These are the activations of a small neural network, seen along a few directions. Each row is one input.
In each table, some parts of the input vary, and every possible input appears once, in random order.
Descriptions start from the smaller parts, as in this example, which fits no table here: one of 4 places along a line, together with either a single point or one of 11 places around a ring or (one of 3 separate values, together with one of 5 places around a ring).
Shared parts are said once, and a part with two or three values counts as separate values.

Other details of the inputs vary at random and push rows far along three fixed directions, the same in every table; ignore that.

Rows:
R1: [29  5 17  2 -6  5 13  4 10 11 21  7 -5]
R2: [ -3  15  28  18  -3  26 -41 -19 -36 -18  20   5   7]
R3: [ 39  -5  25  -1  12 -24  33  14  41   8  -5  21 -17]
R4: [ -1  26 -11  -8   9   5  21  43  23  24  27  20   6]
R5: [-26  -1 -23 -14   3  -9   8  19  10   8 -18 -15   4]
R6: [  7  27  -5 -13  11   7  28  45  27  23  37  27   6]
R7: [-33   7  12  32  13  29 -61 -51 -78 -61 -24  -4  19]
R8: [ 29   8  35  16  12  -7   5  -7  10 -15  -2  17 -15]
R9: [  0 -19 -33 -16   2 -28  32  12  32  12 -38 -18  -5]
R10: [  5  26  28  14  15  20  -4  11 -10  -6  25  33   9]
R11: [ 63 -14  25   7  -9 -23  26 -22  34   3  -9   4 -25]
R12: [  3 -43 -17 -12  -7 -42  18 -29  25 -15 -76 -31 -24]
R13: [ -4  -2  -6  -4  -5   3  -4  -6 -10   9   2  -8  -3]
R14: [-47  13  -9  14  10  30 -41 -18 -61 -34 -10  -8  27]
R15: [-67  16 -49 -24  14  14  -4  41 -21  18   9 -13  26]
R16: [ 9 14 -3 -9 -6 10  8 31 13 33 37 19 12]
R17: [ 54  -6  19  -8 -12 -19  29  -1  44  16  11  11 -22]
R18: [-22  27  -6 -15  14  19  10  43   2  14  36  15  17]
R19: [-56  15 -35 -25  13  17  -7  44 -15  11  16  -8  28]
R20: [ 21  24  41  23  -6  28 -22 -13 -20 -10  33  22  -2]
R21: [-23  -7 -55 -38 -17 -16  19  46  33  47   1 -25   7]
R22: [ 53   8  65  45   7   7  10 -19   1 -31  42  37 -17]
R23: [ 12  25  28   7  -3  23 -10   9  -6   7  43  15   4]
R24: [ 39   7  39  -3  -1   3   8   4  19   8  37  15 -11]
R25: [  5 -51 -19 -20 -26 -37   5 -36  22  -2 -63 -46 -22]
R26: [-67   5 -53 -32  -3  16 -15  32 -25  30  15 -32  28]
R27: [ -4   2 -11   2  11  -6   6  -4  -1  -3 -16   3  -4]
R28: [-23  21   1   5  20  17 -15   8 -29 -11  14  12  10]
R29: [ 38   1  40  20   2  -9  28  14  27   1  38  33 -13]
R30: [ 2 21  6  2 14 11 36 61 27 29 81 31  1]
R31: [ 16 -29   3  -4 -13 -20   2 -31   7  -6 -33 -30 -11]
R32: [-46  12 -13  15   8  32 -39 -18 -62 -33 -14  -6  25]
R33: [  2 -26 -39 -24 -16 -27  20   6  27  24 -26 -29  -2]
R34: [ 58   1  44  28   9 -13  13 -28  21 -18 -12  35 -21]
R35: [ 33  -3  25  22   3 -14   4 -31  13 -23 -29  10 -22]
R36: [ 14  15  28  11  -5  25 -12   1 -14   7  33  23   7]
R37: [ -5   1  -4   8   7   2  -5  -7  -5  -8 -18   9   4]
R38: [-17   1  18  34  -3  14 -31 -24 -36 -36  11   5   3]
R39: [  7  17  13 -12  -4  16  10  38  14  35  49  16  12]
R40: [-18  22 -18 -13  10  15  11  37   6  14  22  13  14]
R41: [  4   5  27  30   4   9 -27 -43 -30 -41 -27   8  -9]
R42: [ 16 -32 -17 -19 -20 -30  15 -16  31   9 -35 -27 -17]
R43: [30  9 10  8 10 -7 23  5 20  0  3 20 -6]
R44: [-40   0   5  26   1  32 -39 -16 -46 -39  27   2  15]
R45: [ -8 -23 -41 -20   2 -38  27   4  29  13 -45 -21 -10]
R46: [ 41 -23  38  12 -10 -16  -8 -37   7 -13 -19   0 -17]
R47: [  2 -44 -23  -9  -2 -49  20 -33  21 -11 -82 -33 -28]
R48: [-17  15 -13 -19   2  20   0  40  -6  27  44  -6  22]
R49: [ 44   8  42  27  -9   5 -15 -35  -4 -18   6  18 -18]
R50: [-28 -10 -64 -43  -9 -19  26  44  28  51   1 -27   8]
R51: [-13 -16 -28 -16 -15  -7  -1   5   6  21 -14 -17   8]
R52: [  8 -30   4 -11 -17 -19  -5 -33   9  -7 -30 -29 -13]
R53: [-31 -12 -11  11   2   5 -28 -28 -34 -27 -45  -9   9]
R54: [-29 -24 -14   1  -6  -4 -41 -46 -42 -24 -39 -37   1]
R55: [-56   0 -45  -8  -7  20 -39  -9 -47   0 -10 -27  22]
Description of these inputs: one of 5 separate values, together with either a single point or (one of 2 separate values, together with one of 5 places along a line).
- Changing only the choice among 5 separate values turns R38 into R30. The same change can be made to R23. Which row results? => R26
- Changing only the choice among 5 separate values turns R1 into R36. The same change can be made to R31. Which row results? => R39
- Change only the choice among 2 separate values in R46. List by row number the other rows that result. => R3
- List by row number the other rows that have the choice among 5 separate values in common with R18. => R6, R12, R17, R19, R24, R25, R40, R42, R44, R52
- Change only the choice among 5 separate values in R41. List by row number the other rows that result. => R12, R32, R47, R53
